Here are a small network's activations along a few directions, averaged over the inputs that share one value of a field.
Related values have similar rows: they may be neighbours, one step apart, or belong to one group.
Strong random noise was added to every row along 2 fixed directions; ignore it. To show where, here is one row again and again, with new noise each time:
[  24 -559  421   -1  253  231  166  165 -407 -379  398  692]
[ 553  385  333 -832 -364 -587  682 -199   98 -330  -63 -447]
[ 524  209  195 -273  -25 -195   90 -274   -5  134 -101 -122]
[ 319  -43  359 -419  -64 -195  403  -47 -132 -310  135   80]


Values of S:
s7: [-298  254 -145   65 -376 -183  -44 -134   -5  334 -470 -453]
s2: [-410   97 -516  -58  -35 -125 -359  155  230   12 -218 -236]
s6: [-490  403 -132 -137 -486 -381  106  519  453   80 -133 -835]
s5: [-232   61  -28  960  224  369 -718 -300 -180  835 -488  221]
s8: [ 568  332  -54 -453 -108 -272  548 -156  117 -410  237 -438]
s13: [ 248 -323 -106 -414   45 -101  289  -26   51 -351  338  166]
s14: [-488 -447  190  341   43  495  -58  -16 -472  106   81  350]
s4: [-457   54 -203  181  184  114 -380  338   84 -487  114   28]
s1: [ 332  578 -369 -453 -507 -666 -163  101  785  -91  -11 -825]
s15: [ 147  575 -653  113   61 -137 -543   74  550  446 -368 -448]
s12: [ 405  -31   -2   82  262  184  -81 -309  138  306   50   64]
s11: [-625   35  490 -335 -362 -286  606  178 -102 -524    3   82]
s3: [ 198 -403  107  -94   57  -67  338  114 -246 -221  371  446]
s10: [-197   15  175 -168 -306  127  690  -83 -316 -193 -127 -133]
s9: [ 234 -108  398 -526  -19 -138  819    1  -29 -613  173   91]
S is arranged as 3 separate groups.
Q: Which other values are in the same group as s5? Give them in the order they are listed.
A: s7, s14, s11, s10
Q: Which other values are in the same group as s15? Give them in the order they are listed.
A: s2, s6, s4, s1

Values of Z:
z4: [-133 -329  508 -281 -161   68  641 -156 -277 -344   28  316]
z5: [-415 -229  386  -55 -520 -243  752  542 -384 -389  225 -103]
z18: [-346  557 -277 -235 -241 -456  211  296  204 -201 -116 -650]
z16: [ 168   15 -257 -509    5 -542  281  267  397 -626  157 -312]
z7: [-220  283 -341  233  149  292 -541  208  335  114 -122   -8]
z8: [-393  122  -39  440  342  347 -566 -490  -10  672 -616  206]
z15: [ 658  500  151  -92 -274 -425  -16 -830   41  608 -512 -677]
z14: [ 244  -87  350 -313 -189 -206  572  -48 -343 -275  272  227]
z10: [ 348 -490  158  -62  239  403  217  -50 -264   27  295  494]
z6: [ 720  589 -323 -707 -276 -586    9 -148  675 -103 -177 -812]
z11: [ 249 -598  154  -62  255  174   53  216  -44 -540  547  501]
z1: [-362   14 -135  456 -123  117 -311  285 -114  226   11 -180]
z3: [-671 -590   -1  -82  299  129   55  754  -35 -958  736  615]
z19: [-465  -54  204  -94   15  263  427 -159 -387 -256 -149  179]
z9: [ 353 -238  -72 -168  365   52 -339   53  119  -87  285  202]
z13: [  58  289   26   30   -2  -13  -19 -620   -8  603 -457  -14]
z12: [ 590  -34  237 -433   38 -272  304 -111  214  -97  180    5]
z2: [-408 -220  217  198 -431  187  358  563 -192 -322  202   38]
z17: [-720 -235 -135  445  -83  199 -115  395 -280 -357  161  318]
Z is arranged as a line.
Q: Name the neighbours of z5, in listed order.
A: z2
Q: Name the neighbours of z4, in listed order.
A: z15, z13
Q: Name the neighbours of z11, in listed order.
A: z9, z12
Q: Name the neighbours of z8, in listed order.
A: z19
Q: What is the length, in steps, of the shortest route from z3 to z14?
A: 7
